Each row below holds a small network's activations on one input, seen along a few directions.
Each table varies a few parts of the input and shows all the possible inputs, shuffled.
Descriptions start from the smaller parts, as in this example, which fits no table here: one of 6 places along a line, together with either a single point or one of 9 places along a line or (one of 3 separate values, together with one of 8 places around a ring).
Shared parts are said once, and a part with two or three values counts as separate values.
In the rows, zero is written as 128.

Other details of the inputs vary at random and push rows far along two fixed directions, the same in every table; ignore that.

A family of inputs:
R1: [ 91  36 198 237 195  88 100 142  23 212 150 133 198 131 178]
R2: [149 161 132 151 174 100 174 101 109 125 114 160 159 196 121]
R3: [ 63  36 181 241 175 104 103 151  46 221 156  86 165 130 161]
R4: [129 122 139  80 146 125 116  60 114  83  90 142 148 131 128]
R5: [124 123 131 113 163 122 168  57 101  99 102 141 177 184 112]
R6: [144 172 132 142 177 101 170  89 109 121 110 160 164 199 120]
R7: [145 155 111  69  70 158  99 162 193 100 128 113  72  67 120]
R8: [147 166  81  96  69 136 110 167 181 109 164 148  79 104 138]
R9: [162 142 125 112 119 126 142 140 134 122 127 150 128 120 128]
R10: [ 91 115 112  68  82 174 101 113 171  93 115  63  81  82 103]
R11: [136 169 121 119 136 126 149 109 144 106 113 133 123 160 117]
R12: [185 156 131 122 156 103 177 115 105 116 116 190 169 167 114]
R13: [116 158 100  89  69 168 108 164 199 112 132  79  59  85 109]
R14: [170 146 116 109 113 131 153 141 138 114 126 155 132 117 112]
R15: [151 147 120  92  99 142 116 139 164 106 123 134 103  97 121]
R16: [123  89 107  65  70 174 110 131 158 103 123 100 112  61 113]
R17: [143 191 103 151 166  87 161  97 121 109 147 181 144 226 142]
R18: [ 80  72 163 208 115 126  50 225 117 224 174  90  90  50 178]
R19: [112 121 135 115 168 121 143  53 101 100 103 129 161 181 122]
R20: [134 145  81  92  52 176 142 184 196 116 136  84  71  74  84]
R21: [ 72  73 154 247 123 124  85 242 102 240 178  67  96  77 160]
R22: [148 121 144  98 178 105 140  35  89  86  91 177 185 177 133]
Each input here is: one of 2 separate values, together with either a single point or one of 4 places along a line or one of 6 places along a line.
Question: The inputs of R13 and R7 match in every part but the choice among 2 separate values. If R5 is changed in the same way as R13 into R7, which row does it become?
Answer: R16
Question: Which other rows does R8 become when the choice among 2 separate values takes its other values? List them by row number.
Answer: R17

A family of inputs:
R23: [ 54  77 152 210 117 134  51 204 123 203 178  61  74  79 174]
R24: [ 88  73 172 218 171  92  69 158  74 195 163 130 141 125 191]
R25: [157 175  83  74  92 149 169 118 172  83 121 138 112 144  93]
R26: [176 166 105  66  99 142 155 125 164  86 110 153 121 113  99]
R27: [ 79  70 163 189 114 133  50 207 120 197 162  81  87  55 175]
R28: [138 163 118 112 151 116 153  78 124  96 118 151 143 186 124]
R29: [162 180  83  70  95 147 172 116 175  79 118 135 112 143  89]
R30: [137  96 188 177 220  79 147  69  37 144 105 166 214 186 149]
R31: [103 121 106  86  58 177  81 165 188 112 138  74  59  52 119]
R32: [109  67 155 160 154 115 114 114  79 153 129 132 168 123 148]
R33: [104  98 138 185  94 141  86 233 140 195 168  87  81  57 149]
R34: [173 160 104  67  91 145 150 128 166  88 116 148 118 107 101]
R35: [106 110 179 213 232  75 152  76  42 170 110 147 202 215 146]
R36: [160 179  96  82 107 143 170 120 170  86 112 134 114 145  90]
R37: [136 153  97  63 100 159 169  96 163  78  96 104 125 134  76]
R38: [ 99  81 129 166  83 142  70 216 139 184 171 101  89  52 156]
R39: [121 115 110  80  53 174  89 175 184 116 138  89  69  41 119]
R40: [105 119 133 142 144 118 101 114 119 129 136 132 127 138 153]
R41: [134 132  90 101  52 166 120 195 180 133 152 106  75  63 111]
R42: [146 171 127 110 158 114 156  82 129  93 104 148 143 183 118]
R43: [140 171 123 111 157 115 152  80 131 100 103 150 140 180 119]
R44: [172 179  92  77  96 142 167 132 170  96 109 150 116 124  92]
R45: [120 136 175 202 222  70 137  84  59 151 127 156 178 213 164]
R46: [133 147  90  62  99 156 170  86 157  79 107 113 132 142  78]
R47: [172 167 111 116 148 103 177 104 119 104 123 185 162 180 115]
R48: [160 159 108  58 106 144 140  99 163  80  99 150 120 119 107]
R49: [ 65  86 145 166  99 149  46 191 147 183 153  69  67  55 162]
R50: [151 117 114  56 100 158 149  92 147  87  90 130 138 101  91]
R51: [115  78 111  76  43 188  96 167 173 118 126  69  85  21 102]
R52: [147 163 107  57 107 149 139  95 169  71 102 129 110 126 105]
R53: [109  66 162 162 153 119 112 120  75 159 131 125 163 118 149]
R54: [ 60  65 168 236 181 101 101 142  57 206 153 102 158 152 166]
R55: [160 177 117 125 158 110 177  95 129 108 106 163 152 188 111]
R56: [116 112 105  82  54 171  83 175 182 121 145  86  68  42 123]
R57: [140 164 113 109 155 109 156  69 124  87 113 163 150 195 120]
R58: [180 165 125 103 152 102 166  92 115  98 116 184 166 170 122]
R59: [162 175 122 123 156 110 179  97 124 100 113 160 153 188 110]
R60: [100 110 156 167 161 109  94 125 100 153 142 120 130 138 164]
R61: [124 129 157 170 212  87 172  60  61 131 112 151 199 220 130]
R62: [ 65  75 179 227 175  98  63 152  70 201 163 109 128 129 195]
R63: [109 119 131 190 146 109 124 153 110 166 151 129 132 151 149]
R64: [169 159  99  72  97 141 153 120 154  91 122 160 129 121 107]
R65: [ 72  63 153 187 104 137  45 206 121 199 175  82  87  53 179]
R66: [134 134  88  98  46 169 118 204 186 133 150  94  65  54 109]
R67: [151 134 179 202 223  62 145 102  52 167 124 195 198 198 166]
R68: [160 119 135  85 152 120 165  60 102  88  95 159 181 155 107]
R69: [176 176  94  75  94 142 167 133 169  88 118 144 116 122  90]
R70: [ 96  97 155 177 164 115 127 122  92 161 130 101 147 148 131]
Question: The inputs of R56 and R48 match in every part but one. If R68 is changed in the same way as R56 into R48, which row does it become?
Answer: R50
Question: The inputs of R47 and R69 match in every part but one. If R57 is changed in the same way as R47 into R69, which row does it become?
Answer: R45
Question: Describe the family of inputs behind these rows.
Answer: one of 6 places along a line, together with either one of 2 separate values or one of 6 places around a ring
Question: Which other rows does R70 become when the choice among 2 separate values takes its other values? List them by row number.
Answer: R51
Question: List by row number the other rows that have the place on the line of 6 in common with R28.
Answer: R25, R41, R46, R53, R62, R64, R65
